A small network was trained on invented records. Each row is its activation on one of them, seen along a few directions.
Each row is followed by the record's values for the fields E, Y, U, B, N.
A field that a record lacks is written missing.
The largest differences between rows may come from other fields.
In the rows, 500 means zero.
Strong random noise was added to every row along 3 fixed directions; ignore it. To show where, here is one row again and again, with new noise each time:
[323 270 367 512 477 700 545 596 452 482 619 475 498 563 428 447 573 415
 414 527 560 691 515 622 671 499 601]
[527 365 367 582 677 694 587 724 492 334 480 857 547 194 564 506 547 492
 266 457 523 439 686 607 504 508 622]
[511 591 478 499 661 695 602 616 612 390 435 628 384 490 645 544 378 566
 373 506 343 397 585 669 342 501 559]
[455 417 402 580 622 674 685 648 489 364 472 602 439 448 567 551 457 493
 342 554 437 563 654 730 527 465 576]
[373 516 480 393 507 727 444 528 621 535 576 436 398 696 526 440 450 512
 482 484 416 502 400 560 429 542 567]

[471 373 439 547 398 501 420 513 410 535 519 503 494 474 371 412 629 380
 516 386 686 661 466 447 629 577 784]
E=e3, Y=y1, U=u3, B=b7, N=n2
[326 180 386 522 350 439 618 466 348 503 664 287 622 652 277 525 648 383
 563 651 610 794 518 546 926 409 434]
E=e2, Y=y2, U=u5, B=b3, N=n1
[394 426 476 557 534 492 701 429 415 492 515 116 384 908 466 590 409 507
 550 603 358 665 627 676 627 414 512]
E=missing, Y=y2, U=u3, B=b8, N=n1
[483 676 592 265 317 417 106 345 561 688 554 456 582 537 446 362 587 467
 651 380 553 398 247 205 378 610 399]
E=missing, Y=y2, U=u5, B=b1, N=n1
[700 639 558 527 632 420 470 523 495 424 413 652 463 401 568 524 421 552
 481 364 415 233 610 427 334 551 625]
E=missing, Y=y2, U=u3, B=b7, N=n2
[345 347 400 597 424 470 746 483 317 475 546 165 453 759 408 573 462 407
 519 679 486 820 622 733 794 387 450]
E=missing, Y=y2, U=u3, B=b7, N=n1
[538 335 455 640 538 321 712 560 354 409 508 662 666 169 513 640 561 501
 436 705 568 576 637 578 700 360 238]
E=e2, Y=y2, U=u4, B=b4, N=n1
[440 300 455 679 542 498 819 600 368 384 430 616 574 286 522 605 562 466
 355 699 533 752 659 729 665 397 396]
E=e2, Y=y1, U=u8, B=b3, N=n1
[337 620 638 486 280 532 601 421 516 604 505 277 398 610 597 507 372 461
 571 777 436 740 227 720 416 473 194]
E=missing, Y=y1, U=u4, B=b4, N=n1
[500 363 424 581 491 512 570 568 422 457 506 517 564 469 449 497 584 442
 460 527 620 613 588 580 650 470 531]
E=missing, Y=y2, U=u3, B=b7, N=n2
[446 209 430 662 382 315 645 563 211 470 570 578 694 156 450 561 635 396
 402 757 689 805 563 614 813 396 221]
E=missing, Y=y2, U=u4, B=b4, N=n1
[409 280 438 499 451 480 531 459 442 528 628 405 646 578 329 489 634 446
 579 514 570 555 513 391 741 457 456]
E=e2, Y=y2, U=u1, B=b5, N=n1
[582 450 538 520 533 391 503 509 516 475 579 711 642 185 523 554 504 569
 498 580 497 332 448 420 476 457 203]
E=e1, Y=y2, U=u4, B=b4, N=n1
[542 363 443 461 548 522 382 529 519 478 646 659 638 365 390 449 575 506
 497 370 550 283 500 294 552 534 521]
E=e1, Y=y2, U=u3, B=b7, N=n1
[480 466 471 596 532 638 561 617 422 450 414 642 502 311 592 461 531 433
 348 504 557 575 580 598 448 528 586]
E=missing, Y=y1, U=u3, B=b8, N=n1
[317 294 413 510 426 644 568 523 471 518 598 336 491 685 402 460 579 419
 495 548 584 720 486 561 703 470 628]
E=e3, Y=y1, U=u3, B=b7, N=n1
[463 498 477 591 615 414 779 434 476 448 494 237 445 702 520 671 346 591
 553 637 335 541 681 675 560 323 284]
E=e1, Y=y2, U=u3, B=b8, N=n1
[619 632 557 525 518 367 533 509 435 439 365 599 477 411 567 558 488 478
 504 505 458 478 570 584 434 518 515]
E=missing, Y=y2, U=u5, B=b3, N=n2
[504 557 503 584 387 438 581 429 449 466 377 335 411 566 473 529 473 425
 533 517 546 671 518 581 536 493 616]
E=missing, Y=y1, U=u3, B=b7, N=n1
[513 433 464 578 553 629 600 629 477 355 465 595 452 384 606 520 446 509
 304 575 488 580 600 729 446 481 504]
E=missing, Y=y1, U=u3, B=b7, N=n1
[553 694 636 343 523 421 317 434 619 606 501 598 555 414 625 503 475 617
 555 532 403 292 352 336 284 520 238]
E=missing, Y=y2, U=u4, B=b3, N=n1
[545 700 631 384 584 421 484 420 659 558 469 495 496 559 632 590 410 661
 582 594 313 309 422 441 319 453 225]
E=e2, Y=y2, U=u4, B=b3, N=n1
[489 357 439 566 526 655 479 644 468 443 502 687 521 331 533 424 594 453
 347 458 639 590 543 594 497 540 655]
E=missing, Y=y1, U=u3, B=b7, N=n2
[452 444 416 493 330 515 316 494 403 534 508 511 535 391 400 374 634 352
 472 381 706 666 444 414 584 588 666]
E=missing, Y=y1, U=u3, B=b7, N=n1
[404 569 606 506 285 317 575 363 425 628 513 182 416 699 517 554 430 471
 657 757 492 814 306 705 565 437 208]
E=missing, Y=y2, U=u4, B=b4, N=n2
[617 467 463 606 520 433 539 568 390 421 436 631 539 337 476 503 540 442
 444 447 583 469 619 484 565 526 637]
E=missing, Y=y2, U=u3, B=b7, N=n2
[505 409 465 474 699 563 633 475 664 442 538 486 564 645 435 578 469 661
 507 469 354 354 609 490 518 417 368]
E=e2, Y=y2, U=u5, B=b8, N=n1
[440 517 476 492 357 345 493 372 409 580 564 241 471 687 362 499 488 424
 676 498 543 630 450 500 647 469 463]
E=e1, Y=y2, U=u3, B=b7, N=n2
[435 477 491 517 489 438 544 401 441 585 513 208 428 812 415 518 492 481
 625 476 466 600 532 487 604 481 594]
E=e2, Y=y2, U=u3, B=b8, N=n2
[440 448 529 471 416 359 518 429 498 587 588 370 523 557 497 564 496 551
 581 697 509 656 373 562 611 419 212]
E=e2, Y=y2, U=u4, B=b4, N=n2
[521 585 512 494 450 527 444 511 530 536 486 529 500 494 501 451 498 469
 535 476 539 483 434 526 437 543 463]
E=missing, Y=y2, U=u3, B=b7, N=n2
[486 465 453 602 487 462 694 529 346 407 444 343 440 596 508 575 428 445
 440 624 454 669 661 707 628 438 501]
E=missing, Y=y2, U=u3, B=b7, N=n1
[496 510 538 534 521 226 627 356 425 550 495 284 475 645 460 650 453 561
 650 597 425 609 558 560 597 384 334]
E=e2, Y=y2, U=u4, B=b3, N=n2
[465 237 407 476 496 447 342 451 430 558 651 415 651 558 317 438 663 498
 510 385 635 511 553 257 697 499 568]
E=missing, Y=y2, U=u3, B=b8, N=n1
[557 720 657 405 312 416 213 477 486 638 465 694 479 191 619 379 499 459
 499 501 587 512 192 420 253 646 395]
E=missing, Y=y1, U=u4, B=b4, N=n2
[357 389 445 392 398 666 305 531 550 584 667 486 519 520 457 367 552 474
 445 474 612 598 338 456 518 543 497]
E=missing, Y=y1, U=u3, B=b7, N=n1
[459 450 444 651 663 628 805 606 481 373 394 507 426 496 618 611 425 528
 370 599 417 602 717 771 497 401 524]
E=e2, Y=y1, U=u3, B=b8, N=n1
[549 382 419 546 520 439 490 555 405 447 524 547 549 439 445 503 556 478
 437 473 591 549 616 508 632 487 572]
E=missing, Y=y2, U=u3, B=b7, N=n2

Here are new rows. What are their fields?
[424 405 480 425 413 473 382 416 502 581 652 264 526 723 394 456 505 518
 560 507 535 544 433 403 597 476 429]
E=missing, Y=y2, U=u3, B=b7, N=n1
[606 524 532 485 523 383 387 546 533 522 528 851 653  76 568 502 570 560
 479 529 580 380 406 452 407 502 198]
E=e1, Y=y2, U=u4, B=b4, N=n2
[617 682 575 551 539 401 696 516 483 350 331 549 459 428 636 649 376 525
 462 656 343 449 619 681 415 439 366]
E=missing, Y=y2, U=u5, B=b3, N=n1
[454 732 614 387 479 517 449 350 594 613 469 155 338 922 556 494 337 563
 633 495 299 434 406 471 332 519 473]
E=missing, Y=y2, U=u3, B=b8, N=n1
[473 584 529 493 500 503 534 455 465 518 461 311 428 686 535 511 414 505
 514 527 392 524 537 556 451 496 466]
E=missing, Y=y2, U=u3, B=b8, N=n1
[643 622 502 439 589 414 353 480 557 502 478 576 466 516 477 488 471 563
 541 310 456 286 542 339 411 563 643]
E=e2, Y=y2, U=u3, B=b7, N=n2
[527 480 553 550 290 207 465 391 338 570 521 440 574 346 431 516 561 424
 610 611 640 671 375 473 630 481 310]
E=missing, Y=y2, U=u4, B=b4, N=n2
[496 572 542 466 510 437 554 394 577 518 576 260 400 786 473 558 352 583
 637 532 362 442 462 576 465 437 365]
E=e1, Y=y2, U=u3, B=b7, N=n2
[454 330 405 355 530 647 271 504 722 580 713 594 675 530 354 398 653 569
 559 357 609 291 367 197 579 526 479]
E=e2, Y=y2, U=u3, B=b7, N=n1
[398 494 473 362 420 741 247 569 589 594 604 617 515 448 501 318 564 452
 430 403 589 479 307 389 412 624 581]
E=missing, Y=y1, U=u3, B=b7, N=n1
[470 635 613 246 410 552 219 408 652 614 609 431 493 704 501 399 480 547
 599 459 396 329 252 330 347 595 420]
E=missing, Y=y2, U=u5, B=b3, N=n1
[576 476 436 406 562 605 227 588 572 520 581 809 663 253 470 364 625 505
 441 291 594 208 472 199 436 609 560]
E=missing, Y=y2, U=u3, B=b7, N=n1
[562 525 451 528 586 353 489 459 423 520 469 492 490 503 423 534 509 503
 568 362 480 445 623 412 549 507 613]
E=e2, Y=y2, U=u3, B=b8, N=n2
[548 655 546 448 590 626 364 556 594 548 427 699 454 384 606 420 491 527
 457 341 487 334 454 410 256 603 649]
E=e2, Y=y1, U=u3, B=b8, N=n2
[440 507 543 293 468 762 126 512 694 629 619 585 497 594 504 288 590 514
 495 300 550 312 261 238 311 665 713]
E=missing, Y=y1, U=u3, B=b7, N=n1
[579 501 441 630 552 317 719 458 403 369 377 308 435 600 497 672 417 530
 485 595 458 638 747 678 633 372 493]
E=missing, Y=y2, U=u3, B=b7, N=n1
[566 495 456 483 715 633 583 578 701 390 493 611 523 543 574 571 460 651
 439 497 396 275 624 536 431 428 441]
E=e2, Y=y2, U=u3, B=b7, N=n1
[568 360 427 528 501 570 391 632 446 440 547 777 677 192 470 406 633 446
 362 435 665 414 544 392 549 551 512]
E=missing, Y=y2, U=u3, B=b7, N=n1
[551 819 661 202 458 475 173 358 751 658 539 483 462 696 535 433 443 603
 690 387 365 188 222 236 240 604 440]
E=e2, Y=y2, U=u5, B=b3, N=n2
